Each row below holds a small network's activations on one input, seen along a few directions.
Each table varies a few parts of the input and shows all the possible inputs, shuffled.
Descriptions start from the smaller parts, as in this example, which fits no table here: one of 5 places around a ring, together with either a single point or one of 11 places around a ring or (one of 3 separate values, together with one of 6 places along a line).
Shared parts are said once, and a part with two or three values counts as separate values.

Other details of the inputs vary at random and push rows far along two fixed directions, the same in every table; ignore that.

A family of inputs:
r1: [247 85 -152 -41 -15 39 -1 -252 -135 -281 -119 -20 -160 -10 -61]
r2: [18 -312 -22 -98 -108 127 -108 -17 30 147 -151 13 108 24 101]
r3: [22 -125 -69 71 -75 95 -2 38 -16 57 -170 70 21 34 -74]
r4: [-429 492 356 351 5 -184 79 287 -213 -70 377 72 10 -219 -89]
r5: [350 -17 -184 -51 124 -101 159 20 23 -332 132 -70 -148 -151 5]
r6: [-439 298 332 430 -57 11 -111 152 -248 -59 252 53 -43 -337 -44]
r7: [-150 163 197 50 -20 -6 -16 186 50 102 229 53 116 -64 -13]
r8: [28 103 6 -216 57 -61 -18 -30 93 43 -59 -7 25 142 57]
r9: [-15 -214 -66 -51 -154 78 -1 -24 10 173 -266 56 83 204 -3]
r10: [-243 -44 96 26 -37 164 -234 -124 39 286 -52 -7 173 -14 164]
r11: [40 -165 -42 -233 -77 -45 69 112 107 164 -48 -28 185 195 69]
r12: [139 -266 -131 -415 -38 -57 80 37 179 184 -192 -68 67 292 87]
r13: [-204 146 88 148 -22 -105 122 270 -19 92 65 36 101 60 -59]
r14: [33 -230 -74 -191 66 4 4 36 182 225 48 -19 138 50 203]
r15: [-232 98 53 209 116 -64 57 186 46 164 161 44 71 -97 82]
r16: [154 -233 -68 -196 -92 226 -214 -228 129 145 -219 -49 127 115 138]
r17: [543 36 -368 170 182 -72 252 -292 -160 -590 -55 -69 -488 -275 -103]
r18: [-157 39 136 -54 -1 61 -172 80 187 204 107 28 263 29 164]
r19: [-479 303 312 435 11 6 -74 79 -236 3 268 40 -69 -348 8]
r20: [286 122 -153 -58 195 -30 74 -219 113 -238 137 -85 -107 -132 96]
r21: [-248 -27 116 143 -94 78 -50 151 -134 42 12 75 74 -101 -59]
r22: [17 -161 27 -145 -176 119 -98 -115 -27 192 -165 19 59 170 39]
r23: [291 -38 -95 38 266 -245 16 -202 72 -321 103 -150 -108 95 -344]
r24: [168 -199 -88 -232 -92 236 -188 -194 98 148 -239 6 119 167 57]
r25: [-316 -99 77 17 -143 29 -21 82 -5 253 -230 78 48 184 -13]
r26: [248 -312 -159 -355 -39 50 18 64 236 180 -86 -13 190 194 76]
r27: [331 61 -126 -55 169 -63 138 -175 57 -203 185 -80 -193 -152 73]
r28: [84 -75 -64 19 48 -20 46 148 135 79 16 12 82 18 52]
r29: [202 -128 -95 122 153 -101 -71 -297 -65 -304 -34 -132 -161 96 -337]
r30: [379 168 -142 -103 132 -18 79 -106 72 -327 86 -25 -96 -67 -39]
r31: [129 -142 40 -198 -31 46 -80 4 202 209 59 -6 146 70 156]
r32: [-266 -6 98 -54 -26 -59 73 240 102 271 -80 24 103 218 5]
r33: [417 73 -258 17 120 -100 231 50 25 -303 20 -24 -174 -64 -144]
r34: [-534 218 253 445 29 -29 -27 183 -260 -28 238 65 -33 -354 2]
r35: [-38 -248 -48 -142 -178 74 -28 -33 -29 141 -198 23 104 151 28]
r36: [-450 229 205 508 -32 -10 -38 245 -216 -38 146 98 -8 -277 -86]
r37: [-48 -141 25 -195 -147 73 -90 -117 -1 200 -209 11 -32 193 35]
r38: [94 95 3 -157 18 -12 -22 -36 71 13 8 6 115 130 64]
r39: [156 -63 -185 -94 -35 -61 142 -124 -134 -279 -153 -48 -282 -2 -94]
r40: [399 316 -141 250 106 -56 206 -180 -329 -717 155 -49 -516 -385 -262]
r41: [-307 147 117 27 -57 35 -157 -20 -115 88 -99 52 -17 60 0]
r42: [-226 50 194 -144 -51 -52 -23 134 83 286 20 11 105 157 61]
Each input here is: one of 2 separate values, together with either a single point or (one of 4 places along a line, together with one of 5 places along a line).
The inputs of r27 and r19 match in every part but the choice among 2 separate values. If r5 is changed in the same way as r27 into r19, which row does it become?
Answer: r2
The inputs of r37 and r42 match in every part but the choice among 2 separate values. If r16 is changed in the same way as r37 into r42, which row does it become?
Answer: r18
Which other rows does r15 become when the place on the line of 5 takes its other values? List them by row number.
Answer: r13, r28, r32, r33
Which other rows does r4 become when the place on the line of 4 takes its other values? List them by row number.
Answer: r11, r13, r38
Which other rows does r39 become when the choice among 2 separate values takes its other values? List them by row number.
Answer: r12
